These are the activations of a small neural network, seen along a few directions. Each row is one input.
Each table varies a few parts of the input and shows all the possible inputs, shuffled.
Descriptions start from the smaller parts, as in this example, which fits no table here: ring(5) and (point or ring(9) or (values(2) and line(6))).
Shared parts are said once, and a part with two or three values counts as separate values.
In the rows, zero is written as 128.

Other details of the inputs shift rows strongly along three fixed directions, in all tables alike. That doesn't count.

Table:
R1: [134 143 163  62  93 106  88 140 164 134 167 166 176]
R2: [152 131 131 152 144  80 117 141 139 159  96 125  83]
R3: [ 94 113 174 174 106 155 196 193  53  84 249 128 121]
R4: [117 163  74 150 106 167 132  85 110  53 104  93 175]
R5: [124 136  79 158 147 165 145  85 122  76  81 108 128]
R6: [127 113 132 138 158 117 111 131 143 186 108 118  91]
R7: [112 119 159 152 128 126 167 159 116 138 171 121 101]
R8: [134 111 140 148 153 126 113 130 141 185 111 129  98]
R9: [133 129 131 121 143 111 138 121 131 169 117 150  94]
R10: [138 107  91 141 147 135 139 108 127 126  92 112 110]
R11: [130 118 135 119 153 107 143 127 124 175 111 152 101]
R12: [132 153 168  72  90 108  89 141 160 141 168 155 177]
R13: [111 131 163 174  89 163 190 176  49  78 247 129 110]
R14: [121 132  60 150 147 161 150  96 125  78  77  88 119]
R15: [144 124 178  85 105 115  64 135 146 149 160 153 187]
R16: [114 165 109  76  88 145 119 104 162  55 103 127 201]
R17: [125 159  87 152 133 162 174 103 106  92  81 108 134]
R18: [128 119 165  58 104 112  58 145 156 141 157 155 173]
R19: [118 127 113 131 150 128 160 120 128 131  92 130 116]
R20: [136  96 140 158 127 132 145 150 100 142 165 111 106]
R21: [131 104 129 138 161 124 113 124 145 175 103 138  94]
R22: [149 121 122 142 150  71 115 138 146 157  91 137  80]
R23: [132 152  99  86  92 147  89  87 139  59 109 126 206]
R24: [137 105 128 135 158 110 117 132 140 188 109 110  92]
Each input here is: values(2) and (point or ring(5) or ring(6)).
- Changing only the values(2) part turns R7 into R16. The same change can be made to R6. Which row results? => R18
- Which other rows does R12 become when the ring(5) part takes its other values? List them by row number. => R3, R7, R13, R17
- Which other rows does R20 become when the ring(6) part takes its other values? List them by row number. => R4, R6, R8, R15, R24

Table:
R25: [149 130  81 145 124 126  93 111 153 100  65  94 133]
R26: [136 117 136 123 168  84 126 127 148 196  91 158  72]
R27: [160 104 183  99 122  68  37 157 140 170 176 147 142]
R28: [116 126 154 172 100 147 186 163  58  90 207 123 114]
R29: [123 144  99 117 137 121 137 110 156 114  70 129 123]
R30: [107 104 110 157 132 150 164 131  93 105 160 104  98]
R31: [112 155 107 112 106 173 114 119 129  76 115 103 189]
R32: [131 129 105 146 157 116 171 128 131 135  85 121  96]
R33: [133 110 166  99 123 124  90 131 136 148 159 154 169]
R34: [120 137 114 153 139 135 157 122 143 133  97 120  80]
R35: [141 116 136 128 165  79 140 130 133 195  91 148  85]
R36: [137 124 102 109 128 138 116 108 127 122 119 129 143]
R37: [109 110 156 173 123 170 156 168  64 110 215 122 114]
R38: [122 175  86 126 107 151 142  99 147  81  90 103 165]
R39: [135  92 134 152 163 134 140 121 120 166 134 133  75]
R40: [119 107 104 153 152 149 154 117 127 127 114 110  94]
R41: [136 148 160 100 100 108 103 138 138 155 161 155 157]
R42: [134 155 134  96  98 126 127 126 136 101 128 123 183]
R43: [114 131 132 102 112 146 107 119 142  98 127 122 188]
R44: [127 146 164  98 103 114 101 136 141 136 157 160 142]
- Changing only one part turns R41 into R38. The same change can be made to R33. Which row results? => R43
- What do these inputs look like to the network? => values(2) and (point or line(4) or ring(5))
- Which other rows does R34 become when the ring(5) part takes its other values? List them by row number. => R29, R32, R38, R42
- Which other rows does R43 become when the line(4) part takes its other values? List them by row number. => R30, R31, R40
- Which other rows does R34 become when the values(2) part takes its other values? List them by row number. => R44
